A small network was shown many inputs. Here are its activations along a few directions, one row for each input.
In each table, some parts of the input vary, and every possible input appears once, in random order.
Descriptions start from the smaller parts, as in this example, which fits no table here: one of 5 places around a ring, together with either a single point or one of 11 places around a ring or (one of 3 separate values, together with one of 6 places along a line).
Shared parts are said once, and a part with two or three values counts as separate values.
(in the rows, 128 means zero)

Other details of the inputs vary at random and push rows far along two fixed directions, the same in every table; ignore that.

A family of inputs:
row 1: [ 69 135 143 184 204 108 171 138 177  93 159 133  20 212]
row 2: [128 153 138  86  91 100 131 138 158 134 132 146 127 137]
row 3: [147 144 115 109 104 112 155 128 137 138 114 123 146  90]
row 4: [144 152 126  84  73 111 125 131 142 141 125 143 166 107]
row 5: [122 151 137  96  98 101 132 136 160 127 131 150 113 147]
row 6: [122 167 128 100  86  96 124 125 166 129 143 153 135 129]
row 7: [142  80 141 143 161 186 111 140  66 127 120 155 180 170]
row 8: [128 149 118 117  95 102 102 106 147 134 133 107 121  82]
row 9: [160  71 117 164 169 200 133 122  42 134 104 129 205 115]
row 10: [ 67 145 142 192 206 114 164 137 172  87 167 128  32 208]
row 11: [150 138 114 100  80 114 105 114 128 147 115 102 153  62]
row 12: [143  79 125 166 178 186 147 135  67 126 113 126 171 137]
row 13: [132 151 118 111  91 100 102 110 145 137 129 105 122  77]
row 14: [135  61 134 160 179 187 103 134  62 130 107 112 128 145]
row 15: [129 141 126 108 103 103 117 125 150 137 127 106 100 100]
Each input here is: one of 3 separate values, together with one of 5 places along a line.
- Changing only the place on the line of 5 turns row 12 into row 10. The same change can be made to row 11. Which row results? => row 13
- Which other rows does row 5 become when the choice among 3 separate values takes its other values? List them by row number. => row 1, row 14
- Which other rows does row 9 become when the choice among 3 separate values takes its other values? List them by row number. => row 6, row 8

A family of inputs:
row 16: [120 130 118 152 147 117 138 116 137 125 129  92  90 100]
row 17: [142 124 127 108 105 129 112 125 121 140 118 121 144 104]
row 18: [125 137 129 128 133 127 143 133 136 124 133 139 133 142]
row 19: [151  81 131 131 141 173 106 133  71 140 108 124 167 125]
row 20: [ 96 171 115 151 136  81 145 112 185 111 148  91  49 105]
row 21: [122  74 141 167 186 178 117 135  81 121 123 134 127 173]
row 22: [127 134 128 128 127 126 132 127 131 126 130 134 133 131]
row 23: [143 119 126 108 107 133 110 126 115 140 116 121 149 106]
row 24: [105 150 131 136 132 103 129 124 163 116 145 126  88 142]
row 25: [104 153 132 135 133 104 139 128 164 116 145 133  94 150]
row 26: [155 133 121  98  94 129 136 132 117 141 113 139 173 101]
row 27: [113 150 132 122 122 103 136 129 160 122 138 136 101 143]
row 28: [144  90 129 143 150 172 125 131  78 132 116 135 170 136]
row 29: [ 96 161 137 136 138  97 153 134 179 110 154 137  80 166]
row 30: [110  97 143 162 179 157 116 135 106 116 138 124 104 173]
row 31: [126 173 124  96  88  86 147 131 174 129 135 139 118 117]
row 32: [131 122 130 126 133 136 139 137 121 127 125 142 139 144]
row 33: [115 117 135 152 163 144 143 139 123 116 137 140 119 171]
row 34: [151 123 120 113 104 135 116 120 109 140 115 125 167  92]
row 35: [119 152 127 116 109  99 126 124 159 127 136 128 102 124]
row 36: [105 137 134 145 147 116 128 127 150 115 144 128  90 153]
row 37: [178 158 101  61  33 103 123 117 127 159 100 131 204  36]
row 38: [117  78 144 168 189 175 113 136  85 119 130 125 121 175]
row 39: [130 156 124 104  94  99 134 126 156 132 130 135 125 112]
row 40: [154 120 119 108  99 138 109 122 104 144 113 119 171  88]
row 41: [151  87 128 134 139 169 113 129  77 138 110 130 168 121]
- What is each input in this table made of? => one of 2 separate values, together with either a single point or (one of 3 separate values, together with one of 4 places along a line)
- Which other rows does row 38 become when the choice among 3 separate values takes its other values? List them by row number. => row 30, row 40
- Which other rows does row 33 become when the choice among 2 separate values takes its other values? List them by row number. => row 32

A family of inputs:
row 42: [ 90 112 143 181 200 143 140 133 133 103 149 127  73 191]
row 43: [137  83 137 146 160 177 118 138  76 128 119 145 164 160]
row 44: [141 161 123  80  72  97 129 128 155 141 125 136 148 100]
row 45: [152 101 120 128 121 149  99 117  91 143 108  99 146  81]
row 46: [152 109 124 114 114 148 125 132  95 141 110 137 175 112]
row 47: [ 91 110 140 188 200 143 145 133 131 102 147 122  70 186]
row 48: [158 111 119 113 113 150 126 130  94 142 108 129 177 100]
row 49: [ 92 133 144 156 167 122 137 135 153 107 153 139  76 188]
row 50: [118 196 126  79  59  61 130 125 200 128 144 144 112 111]
row 51: [159 114 115 116 114 148 131 125  93 144 107 123 179  90]
row 52: [122 210 112  82  54  47 143 116 210 131 143 125 105  81]
row 53: [140  78 143 137 157 179 119 142  76 132 116 151 166 169]
row 54: [158 111 112 117 102 141  96 111  94 148 107  97 164  59]
row 55: [ 80 162 134 155 157  87 155 128 191 103 157 118  37 165]
- Changing only one part turns row 42 into row 51. The same change can be made to row 47. Which row results? => row 55
- What is each input in this table made of? => one of 2 separate values, together with either a single point or one of 6 places along a line
